Each row below holds a small network's activations on one input, seen along a few directions.
Each table varies a few parts of the input and shows all the possible inputs, shuffled.
A made-up example of a description, with smaller parts first: ring(8) and (point or ring(11) or (values(2) and line(6))).
Shared parts are said once, and a part with two or three values counts as separate values.

Other details of the inputs vary at random and push rows far along three fixed directions, the same in every table; ignore that.

Table:
r1: [ -6 -26   8  37 -15   5  -5 -10 -36  -1  12  -1]
r2: [ 31  48 -21 -35  20  -7 -14  -8  22   4  -6   4]
r3: [ 17  -5 -27  51  -1   1  34 -16 -34   6   9  30]
r4: [ -1 -27  -5  48  -8  -8  22  10 -26 -13 -15  15]
r5: [ -7 -74  -4  -3   2 -27   5 -12 -24   3  11 -14]
r6: [  6  25  -1  24   1 -24  28  34 -13   5   4  -6]
r7: [-12  67  34   8 -24 -16  -4  27  13  27  43 -49]
r8: [ -1  -7 -14  30   0   9  10   4 -24  -9 -26   4]
r9: [-13  60  12  28 -48  -2   4   9  33  13  25 -46]
r10: [  9 -11  -8  28 -10  -8  -4  -8 -21   4 -11  25]
r11: [-35 -18  15 -24 -15   9 -29 -12  23  -8 -20  -7]
r12: [ 13 -45 -25  41  -9  16  14   5 -33  -8  -6   7]
r13: [ 16  13 -11  17  22  -4  42  17 -31   5   4  22]
r14: [-36  -9  31   7 -35 -10 -19 -10  25  12   3 -29]
r15: [ 21  42 -31  56  -6   3  18  22  -4   8  -5  12]
r16: [ -2 -19   7 -36  19  33 -17 -31  51 -10 -18  15]
r17: [ 11  15   2 -14   8  -3 -10  -3  -2   1  25 -25]
r18: [ 28  10 -10 -52  30  20 -13   2  -4 -19 -30   1]
r19: [-40 -11  48   5 -33  -8   0 -19  39  15  21 -15]
r20: [ 36  17 -16 -54  32   1 -29 -15   1   1 -27  31]
r21: [-18 -66  17  14  -5  16 -13 -11   6 -17   8 -18]
r22: [ 37  78 -48  -3  13  25 -18 -18   5   3 -30  15]
r23: [ 25   7 -22 -20  13  10 -25 -33  18 -14 -27  23]
r24: [ -1 -51  -5  12   3 -33  22  -8 -19   1  25   6]
r25: [ -2 -86   2  -4   1  -8   9   9 -20  -5  11 -17]
r26: [ -4 -36  -5  19  -7  -9   7 -28   2  -9   4  14]
r27: [-18 -36  -1 -10   2 -17   1  12 -30   5  -2  -1]
r28: [ 13  65 -10 -38   3  13 -13  22   1   4  -7  -4]
r29: [ 21  -7 -28  56  -2   8  13  -9 -53  -6  12   9]
r30: [ 27  -8 -22   1   2  -9  10   2 -30   3  11  -7]
r31: [-12 -22  27 -42   5 -19 -16 -15  26   4   8   0]
r32: [ -3 -15  -3 -22  11  -4  -7   9  18   8  -2 -24]
r33: [-52  -7  53  19 -34 -14  11   5  53  -5  13 -33]
r34: [ -9  -5  11 -24  11  -8  -1  11   7  -2 -13 -22]
r35: [ -8 -55   6 -10  14 -17  10   1  12  -4  12   0]
r36: [-38  -6  27  -5 -22  -2  -9  -5  34  -5   1   3]
r37: [ 15 -51  -3   0  -2 -13   4   2 -49   6   8   3]
r38: [ -2 -11 -14  17 -17  16  -1   5 -32 -10 -12  16]
r39: [ 20   1  -5 -42   3  31 -42 -33   9 -12 -32  15]
r40: [-12 -43  -6  31  -3   6  22  -8 -37  -2   0  41]
r41: [-11  12  -3  27  -4 -17  41  27 -35  20  27  17]
r42: [ -1  87  17  16  -6  -2  15  43   6   9  24 -43]
r43: [ 27   8 -17 -52  35   8  -6 -30  13  -1  -4  24]
r44: [-12   0  22  -5  -1  -3  -5  21  21   4  31 -45]
r45: [ 14 -26 -15   0  17 -13   8  13  -4   1  -1   6]
r46: [  8 -22  -7 -26  23  23 -21 -28  37 -19 -27  25]
r47: [-43 -16  46  -8 -17 -21  19  15  57  18  42 -44]
r48: [ 28  22 -20 -29  17  43 -21 -13   3 -27 -48  16]
r49: [-12 -22  31 -46   8  -9  -9 -19  23  12  11   2]
r50: [-31  47  23  -2 -18 -25  12  29  25  16  30 -15]
r51: [ 12 -28 -16  18   5 -22  12   8 -56  18   2   9]
r52: [ -6  80  10  31 -12  13  28  13  26  10   1  -3]
r53: [ -8  22  18 -12   9 -13  14  15  22  -2   5  -8]
r54: [-14  -9  17 -34  10   5 -21   7  -9  -8  10 -11]
r55: [ 16  45 -39  56  -5  11  16  21 -15  14  -9   1]
r56: [ 30  45 -22 -10  28  47 -19 -10 -10 -26 -36  17]
r57: [  4  16 -21  36 -10  -1   7  12 -28  -1 -14  33]
r58: [ -4 -23  16 -42   8  11 -37 -43  36 -13 -23  24]
r59: [  4  76 -13  23  -9  26  -7  15 -14   0   0   5]
r60: [-17  -8  19 -49   4 -13 -21   5  23  -4  -5   0]
Each input here is: values(2) and ring(5) and line(6).
The inputs of r3 and r22 match in every part but the line(6) part. If r41 is changed in the same way as r3 into r22, which row does it become?
> r27
The inputs of r15 and r21 match in every part but the line(6) part. If r4 is changed in the same way as r15 into r21, which row does it become?
> r56

Table:
r61: [ 23  28 -21  -3  10  28  -8 -20  24   0 -17  15]
r62: [-25 -62  20  -7 -14 -20  -2  -2  -4  -3   5 -37]
r63: [-17   5   4  25 -14 -17  14  23 -21  20  28  -3]
r64: [  2  -1  10  25 -15 -32  15   7 -11  10  24 -10]
r65: [ 38 -20 -26 -16  41   2  -8 -23 -45 -12 -13  41]
r66: [ 2 53 -7 -4 -2 -1  5 26 26 16  8 -9]
r67: [-24 -55  25  14 -30  -5  -7 -25  17   4  14 -11]
r68: [ -8   2  -8  26 -16 -20  19  23 -18  16  14 -18]
r69: [ 11  16 -23  47 -15 -19  28  30 -44  23  19  15]
r70: [ -5  -1  14  21  -8 -22  27  11 -15   2  32 -13]
r71: [ 37 -32 -27 -17  42  20  -5  -5 -45 -18 -30  20]
r72: [ 11   2  -6 -42  19  13 -20   0  19  -5 -18  -3]
r73: [ -7 -15  -2  50 -20 -20  28   4 -27   8  -2  28]
r74: [ 32 -25 -21   7  35  -4  14  -5 -35 -11  -3  25]
r75: [ -8  -5  27 -34   4 -13 -13  -9  49  -6   8 -25]
r76: [-16  15  16   5 -11  19 -20   4  30 -16  -8 -23]
r77: [-19 -37  10  12  -1 -13  17  18  -5   6  20  -8]
r78: [ 10  59   4  -6 -13  -3  -8  17   4  14  -1 -27]
r79: [-17  -5  28 -36   8  -6 -10  -1  47  -1  12 -20]
r80: [ 17  68 -19   8   1  33 -27  -1  -6 -10 -23  10]
r81: [-17 -45  -6  40 -23  -2  -1  -3 -21 -15  -6  -8]
r82: [ 20 -50 -11 -37  32  14 -25 -21 -43 -17 -28  18]
r83: [ 25  75 -25  10   5  30  -9 -16   3  12  -7  20]
r84: [-20  -5  31 -45   0  -4  -9  -6  38  -4  17 -17]
r85: [-33  -2  26 -24 -13  -9 -10 -17  55  -3 -14  -3]
r86: [ -6 -18  -6  52  -9 -16  38  11 -18   3  -4  24]
r87: [-23  -7  30 -45  -4   6 -14   2  28  -4   8 -27]
r88: [ 13 -50 -13 -37  31  13 -23 -17 -35 -11 -20  27]
r89: [-26  -7  15 -40  -6  -9 -18  -3  44   6   5 -20]
r90: [ 29  68 -33  15   5  33 -15   8   5 -12 -29  10]
r91: [ 28 -53 -20 -34  34  15 -16 -13 -27 -20 -33  13]
r92: [-17  -7  33 -45  -4   7 -16  -2  22  -9   2 -37]
r93: [-10  15   4  -1 -17   9 -10 -22  42   7   1 -14]
r94: [  2  38   0 -14  11  12 -10 -15  13  -1 -24  33]
r95: [ 33  65 -26 -13  19  -5  -1  -3   9   4  -7   7]
r96: [-36 -59  28 -12 -12 -12   9   6   2   0  26 -14]
r97: [-18   1  10  41 -29  10   8  14 -15 -12   9 -16]
r98: [ 15  17 -22  48 -16 -17  27  32 -53  21  13   4]
r99: [-23 -60  23  -3  -7 -26   9   2  16   0  20 -16]
r100: [  4  15 -11  46  -6 -24  30  21 -44  20  30   9]
r101: [ 25  66 -23   7  -7  29 -27   0   1  -9 -28  10]
r102: [ -8  17  12  -4 -13  22  -3 -18  29   1   9  -8]
r103: [  5 -20  -7  33 -11 -29  23  12 -34  13  21  10]
r104: [ 20 -48 -25 -36  32  -3 -11 -26 -12 -12 -19  31]
r105: [-12  56  15   8  -3   3  11   9  40   6  -7   2]
r106: [ 20 -51 -17 -32  39  17 -11  -9 -23 -15 -23  22]
r107: [-25   7  19  33 -21 -10  33   9  -1   3  10   7]
r108: [  0  51   5  14  -7  20   1  -4  40  10   7 -14]
The inputs of r101 and r76 match in every part but one. If r64 is changed in the same way as r101 into r76, which row does it become?
> r74
Describe the family of inputs behind these rows.
> ring(6) and (values(3) or line(5))
Which other rows agree with r96 in the ring(6) part? List them by row number.
> r70, r84, r87, r92, r97, r102, r107
Change only the values(3) part in r73. List by row number the other rows that result.
> r67, r101
A walk changes only the line(5) part. It starts at r62 and steps to r68. List the rest of the walk in order.
> r89, r104, r95
Change only the values(3) part in r94. List by row number the other rows that result.
> r80, r83
